A small network was shown many inputs. Here are its activations along a few directions, one row for each input.
Each table varies a few parts of the input and shows all the possible inputs, shuffled.
A made-up example of a description, with smaller parts first: line(4) and (point or (values(2) and ring(5)) or ring(11)).
Shared parts are said once, and a part with two or three values counts as separate values.

Other details of the inputs vary at random and push rows far along two fixed directions, the same in every table; ignore that.

A family of inputs:
r1: [-.44, .20, -.29, -.03, -.25, -.17, -.08, -.05, .26, -.35, .14, .09, -.28, .40]
r2: [.06, -.27, .26, .07, .30, .00, -.26, .07, -.02, -.05, .52, .52, -.09, .06]
r3: [.03, .27, -.19, .22, .03, .12, .46, .15, -.10, -.07, -.43, -.36, .19, -.09]
r4: [.02, .20, -.26, -.08, -.28, .14, .51, .01, .02, .03, -.37, -.59, .13, .04]
r5: [.01, .17, -.22, .19, .02, -.05, .32, .04, -.24, .13, -.45, -.37, .18, -.27]
r6: [.04, -.01, -.14, -.25, -.12, .15, .22, .03, .02, .09, -.43, -.42, .24, -.15]
r7: [-.03, .10, -.32, -.08, -.31, .00, .35, -.10, -.11, .21, -.41, -.61, .12, -.08]
r8: [.64, -.29, .50, -.33, .33, .17, .39, -.14, .00, .11, -.26, -.07, -.08, -.20]
r9: [.07, -.31, .24, -.28, .17, -.22, -.38, -.21, .09, .02, .28, .37, -.38, .16]
r10: [.08, .00, -.19, -.06, -.12, .09, .42, -.09, .06, .00, -.28, -.31, .00, -.26]
r11: [.02, -.24, .38, -.01, .22, -.06, -.38, .11, -.08, -.06, .38, .60, -.01, .10]
r12: [.04, .13, -.24, .23, .04, .10, .32, .16, -.10, -.02, -.23, -.23, .13, -.28]
r13: [.01, -.36, .37, -.27, .03, -.10, -.32, -.13, .07, -.12, .35, .48, -.13, .13]
r14: [-.54, .44, -.39, .34, -.27, -.06, -.36, .18, .04, -.08, .25, -.04, -.02, .25]
r15: [-.34, .31, -.48, .08, -.50, -.18, -.30, -.10, .33, -.17, .10, .07, .20, .40]
r16: [.08, -.18, .31, -.03, .30, -.06, -.45, .19, -.01, -.04, .27, .57, -.14, .07]
r17: [-.47, .21, -.28, .20, -.16, -.18, -.34, .24, .03, -.27, .14, .27, -.06, .18]
r18: [.13, -.02, -.21, -.08, -.21, .16, .39, -.01, .01, .11, -.20, -.41, .05, -.17]
r19: [-.60, .02, -.49, -.05, -.31, -.05, -.22, -.04, .26, -.20, .38, -.06, .04, .37]
r20: [-.18, .13, -.14, -.12, -.13, .07, -.08, -.14, .16, .04, -.08, -.31, .03, .01]
r21: [-.57, .28, -.24, .24, -.12, -.02, -.36, .07, .06, -.08, .31, .01, .17, .25]
r22: [.11, .13, -.15, .18, -.02, .02, .27, .11, -.29, .27, -.33, -.38, .18, -.18]
r23: [.63, -.39, .56, -.24, .26, -.10, .30, -.34, -.15, .18, -.25, .13, -.29, -.42]
r24: [.71, -.12, .53, .14, .29, -.04, -.15, -.06, -.07, .08, .10, .67, .10, -.17]
r25: [.00, -.10, -.10, -.17, -.10, .01, .29, -.21, -.10, .19, -.27, -.45, .26, -.09]
r26: [.04, -.12, .37, -.08, .03, -.16, -.29, -.29, .16, -.14, .28, .44, -.48, -.04]
r27: [.57, -.12, .54, .02, .47, .19, .12, -.01, -.17, .28, -.19, .00, .07, -.46]
r28: [.08, -.29, .39, -.24, .13, -.08, -.14, -.18, .14, -.18, .41, .42, -.23, .29]
r29: [.07, -.17, .39, .06, .32, -.01, -.21, .05, -.01, -.13, .41, .52, -.10, .27]
r30: [.00, .22, -.16, -.02, -.31, .15, .30, -.12, -.01, .16, -.33, -.59, .13, -.18]
r31: [.15, .08, -.18, .19, .00, .17, .29, .22, -.14, .13, -.14, -.26, .15, -.21]
r32: [.11, .20, .09, .23, .10, .05, .17, .00, -.13, .04, -.25, -.17, .08, -.36]
r33: [-.57, .15, -.25, -.03, -.31, -.05, -.32, -.17, .21, -.14, .29, -.11, .05, .30]
r34: [.10, .03, -.20, .10, .18, .21, .22, .22, -.05, .14, -.19, -.29, .24, -.21]
r35: [-.41, .21, -.30, .19, -.24, -.10, -.36, .31, -.02, -.13, .21, .19, -.01, .28]
r36: [.12, -.34, .19, -.24, .17, -.05, -.29, -.10, .21, -.08, .41, .41, -.36, .09]
r37: [-.62, .21, -.47, -.04, -.45, -.18, -.22, .03, .21, -.30, .02, .00, -.11, .26]
r38: [.68, -.24, .59, -.04, .58, .20, .24, .07, -.14, .14, -.16, .17, -.02, -.22]
r39: [.58, -.26, .44, -.04, .50, .05, .16, -.01, -.27, .34, -.25, .02, .04, -.36]
r40: [.02, -.26, .33, .04, .30, -.19, -.36, -.05, -.14, .06, .40, .50, -.11, .14]
r41: [.10, .25, -.18, .19, -.04, .19, .41, .21, -.15, .06, -.33, -.41, .21, -.01]
r42: [-.53, .16, -.41, -.07, -.49, -.13, -.30, .10, .16, -.19, .17, .00, -.11, .37]
Each input here is: values(2) and (point or (line(4) and values(5))).
Q: Changing only the values(2) part turns r40 into r25. The same change can be made to r22. Which row results?
A: r7
Q: Changing only the values(2) part turns r20 into r27. The same change can be made to r1. Which row results?
A: r3
Q: Change only the values(2) part in r36. List by row number the other rows that result.
A: r34
Q: Change only the line(4) part in r3. List by row number the other rows that result.
A: r29, r38, r41
Q: Change only the line(4) part in r31. List by row number the other rows that result.
A: r2, r12, r34

A family of inputs:
r43: [.54, .33, .09, .19, -.08, .24, .18, .17, -.22, .36, -.84, -.33, .71, -.54]
r44: [-.05, .31, -.27, .47, -.31, -.28, -.61, .01, .14, -.10, .49, .62, -.11, .30]
r45: [-.13, -.60, .30, -.38, .46, .05, -.57, -.22, -.03, .52, .72, .01, .13, .29]
r46: [-.48, .05, -.19, -.08, -.13, -.21, -.26, .07, -.01, -.10, .38, -.01, -.71, .62]
r47: [-.31, .50, .09, .34, .04, -.08, -.35, -.02, -.05, -.05, -.19, .04, .39, .00]
r48: [.40, -.19, .42, -.16, -.14, .23, -.03, .10, .22, -.21, .49, .54, -.24, .23]
r49: [.50, -.10, .14, .17, .56, .40, .50, .07, .00, .15, .05, -.26, -.16, -.34]
r50: [-.54, -.31, -.35, -.35, -.29, -.53, -.41, -.06, .15, -.34, .20, .40, -.55, .28]
r51: [.84, -.46, .50, -.54, .09, .26, .29, -.18, .36, -.10, -.09, .34, -.02, -.19]
r52: [-.48, .10, .13, .07, -.17, .10, -.16, -.04, .32, -.50, .65, .34, -.20, .57]
r53: [-.63, .41, -.90, .35, -.04, -.20, .00, .27, -.04, -.02, .09, -.41, -.26, .49]
r54: [.34, -.39, .28, -.14, -.08, -.05, .51, .07, -.46, .14, -.29, -.12, -.27, -.40]
r55: [.08, .05, .47, .00, -.02, -.12, -.39, -.33, .00, .12, .41, .11, -.66, .00]
r56: [-.67, -.25, -.02, -.14, .06, -.07, -.60, -.24, .05, .14, .72, .11, .63, .68]
r57: [.07, -.29, .04, .24, .26, .04, -.06, .18, .01, -.20, .58, .57, -.32, -.25]
r58: [.21, -.23, .17, -.11, -.13, .36, .58, .08, -.13, .01, -.09, -.29, -.03, -.53]
r59: [-.04, .00, .50, .12, .53, .17, -.28, .21, .14, -.34, .28, .56, .13, .15]
r60: [.57, -.45, .54, -.56, .47, .25, .27, -.32, .31, .01, .00, -.05, -.44, -.29]
r61: [.03, .32, -.55, .49, -.27, .05, .51, -.03, -.35, .34, -.58, -.69, .40, -.80]
r62: [-.74, .38, -.93, -.06, -.84, -.17, .08, -.26, .17, .00, -.58, -.81, .27, -.32]
r63: [-.39, -.15, -.46, -.33, -.32, .09, .19, -.05, .34, -.26, -.10, -.25, -.01, -.20]
r64: [.70, .03, -.20, .20, .05, .05, .69, .29, -.31, .24, -.53, -.19, .30, -.13]
r65: [-.56, .23, -.05, .20, .21, -.28, -.45, .31, -.07, -.32, .10, .43, .05, .60]
r66: [.47, .10, -.05, -.25, -.47, .02, .24, -.37, .20, .18, -.65, -.32, .33, -.31]
r67: [.35, .19, -.29, -.09, -.48, .18, .85, .23, -.26, .22, -.76, -.71, .38, .01]
r68: [-.49, -.51, -.25, -.22, -.07, -.02, -.36, -.04, -.22, .41, .38, -.28, .61, .01]
r69: [-.58, .62, -.94, .50, -.22, -.11, .53, .22, -.17, -.14, -.38, -.65, .47, .40]
r70: [-.65, .80, -.52, .32, -.77, .03, .27, -.23, .00, -.05, -.35, -.86, .47, .16]
r71: [.45, -.08, .34, -.36, .11, -.03, .14, -.57, .12, .29, -.38, -.40, -.28, -.47]
r72: [.70, -.01, .71, .37, .41, -.06, .15, -.40, -.23, .14, .04, .40, .00, -.41]
r73: [.45, -.21, .66, .11, .35, -.06, -.23, .02, -.36, .28, -.26, .38, -.01, -.86]
r74: [-.03, -.07, .33, -.01, .63, .24, -.40, .30, .16, -.09, .35, .30, -.30, .04]
r75: [-.27, -.07, -.33, -.42, -.02, -.20, .03, -.17, .18, -.05, -.20, -.32, -.45, .31]
r76: [-.33, .31, -.24, .43, .06, -.27, -.63, -.14, .10, .01, .59, .25, -.53, .21]
r77: [.14, .05, -.06, -.30, -.06, .40, .90, -.28, .30, -.11, -.69, -.74, .54, -.24]
r78: [.15, .13, -.32, .30, -.08, .18, .07, .32, .24, -.20, .32, .24, .15, .20]
r79: [-.64, .02, -.26, .15, .08, .05, -.55, .49, .13, -.34, .37, .40, -.03, .02]
r80: [-.46, -.06, -.52, .30, -.06, -.41, -.25, .29, -.19, -.18, .39, .43, -.40, .20]
r81: [-.37, .25, -.28, -.05, -.17, .34, .23, .09, .20, -.10, .20, -.59, -.24, .19]
r82: [.53, -.32, .73, -.04, -.08, -.08, .05, -.30, -.32, .22, .02, .22, -.36, -.72]
r83: [-.23, .20, .06, -.12, -.29, -.25, -.19, -.58, .29, -.18, -.09, .02, .03, .11]
r84: [.56, -.32, .85, -.14, .26, -.05, .45, -.17, -.31, .00, -.07, .24, -.24, .04]
r85: [-.27, .44, -.49, .45, .00, .27, .52, .13, .11, -.25, -.02, -.42, .46, .12]
r86: [-.01, .18, -.11, .10, .03, .26, -.25, .52, .21, -.22, .05, .24, .36, .18]
r87: [.86, -.52, .44, -.55, .07, -.14, .25, -.16, .04, .04, -.37, .37, -.17, -.02]
r88: [.72, -.77, .61, -.46, .33, .20, -.18, -.16, -.20, .59, .29, .23, .68, -.02]
r89: [-.51, -.04, -.16, -.26, -.16, -.41, -.20, -.24, .28, -.42, .09, .29, -.25, .68]
r90: [-.10, -.29, .18, .01, .34, -.28, -.40, .41, -.33, -.06, .05, .61, -.28, -.10]
r91: [-.15, .25, .00, .12, -.64, -.19, -.59, -.11, .17, -.13, .45, .46, -.24, .41]
r92: [-.07, .30, -.36, .05, .31, .17, .46, .41, -.33, .32, -.87, -.92, .28, -.17]
r93: [.00, .16, -.18, .05, .02, -.12, -.27, .53, -.13, -.07, -.22, .30, .20, .34]
r94: [.54, -.03, .74, .05, .63, .06, -.29, -.09, -.21, .38, -.16, .15, -.22, -.51]
Q: Describe the family of inputs behind these rows.
A: values(4) and (point or (values(3) and line(4)))
Q: Changing only the values(4) part turns r81 into r52. The same change can be made to r46. Which row results?
A: r84
Q: Change only the line(4) part in r69. List by row number the other rows that result.
A: r65, r84, r89
Q: List by row number the other rows that have the values(4) part in common with r44.
A: r43, r48, r51, r64, r66, r67, r78, r86, r87, r88, r91, r93
Q: Change only the values(4) part in r47. List by row number the other rows that result.
A: r43, r73, r94
Q: List by row number the other rows that have the values(4) part in common with r61.
A: r50, r54, r57, r58, r62, r63, r68, r73, r79, r80, r82, r90

A family of inputs:
r95: [-.08, .02, -.08, -.09, -.10, -.01, .04, -.15, .01, .11, .00, -.26, .01, .00]
r96: [.35, -.01, .26, .06, .02, -.13, .17, -.10, -.08, .02, -.21, .09, -.19, -.31]
r97: [-.01, -.08, -.10, -.06, -.09, .00, .03, -.02, -.07, .14, -.04, -.11, .06, -.09]
r98: [-.09, -.24, .23, -.10, .00, -.23, -.62, -.05, .19, -.24, .65, .84, -.35, .36]
r99: [.29, -.15, .24, -.17, .18, .12, .26, -.12, .03, .05, -.06, -.04, -.14, -.13]
r100: [-.36, .10, -.43, .00, -.23, .02, .03, .15, .09, -.16, -.02, -.19, .04, .16]
r101: [.02, .02, .06, -.10, -.08, .03, .09, -.14, .13, -.03, -.06, -.11, .10, .02]
r102: [-.25, .11, -.23, .06, -.02, -.03, -.03, .16, .00, -.09, .02, -.03, -.03, .24]
r103: [-.08, .12, -.11, .03, -.05, -.03, -.03, .07, .00, -.01, -.09, -.04, .17, .15]
r104: [-.03, .07, -.02, .12, .06, .04, -.04, .03, -.10, .10, .01, -.11, .10, -.15]
r105: [.34, -.06, .30, .09, .16, .16, .07, .00, -.07, .08, -.07, .11, .12, -.20]
r106: [.30, -.09, .25, .08, .27, .15, .17, .08, -.10, .02, -.03, .06, -.04, -.22]
r107: [-.42, .19, -.37, .07, -.12, -.09, -.14, .08, -.03, .02, -.08, -.21, .14, .15]
Q: Describe the family of inputs behind these rows.
A: point or (values(3) and line(4))
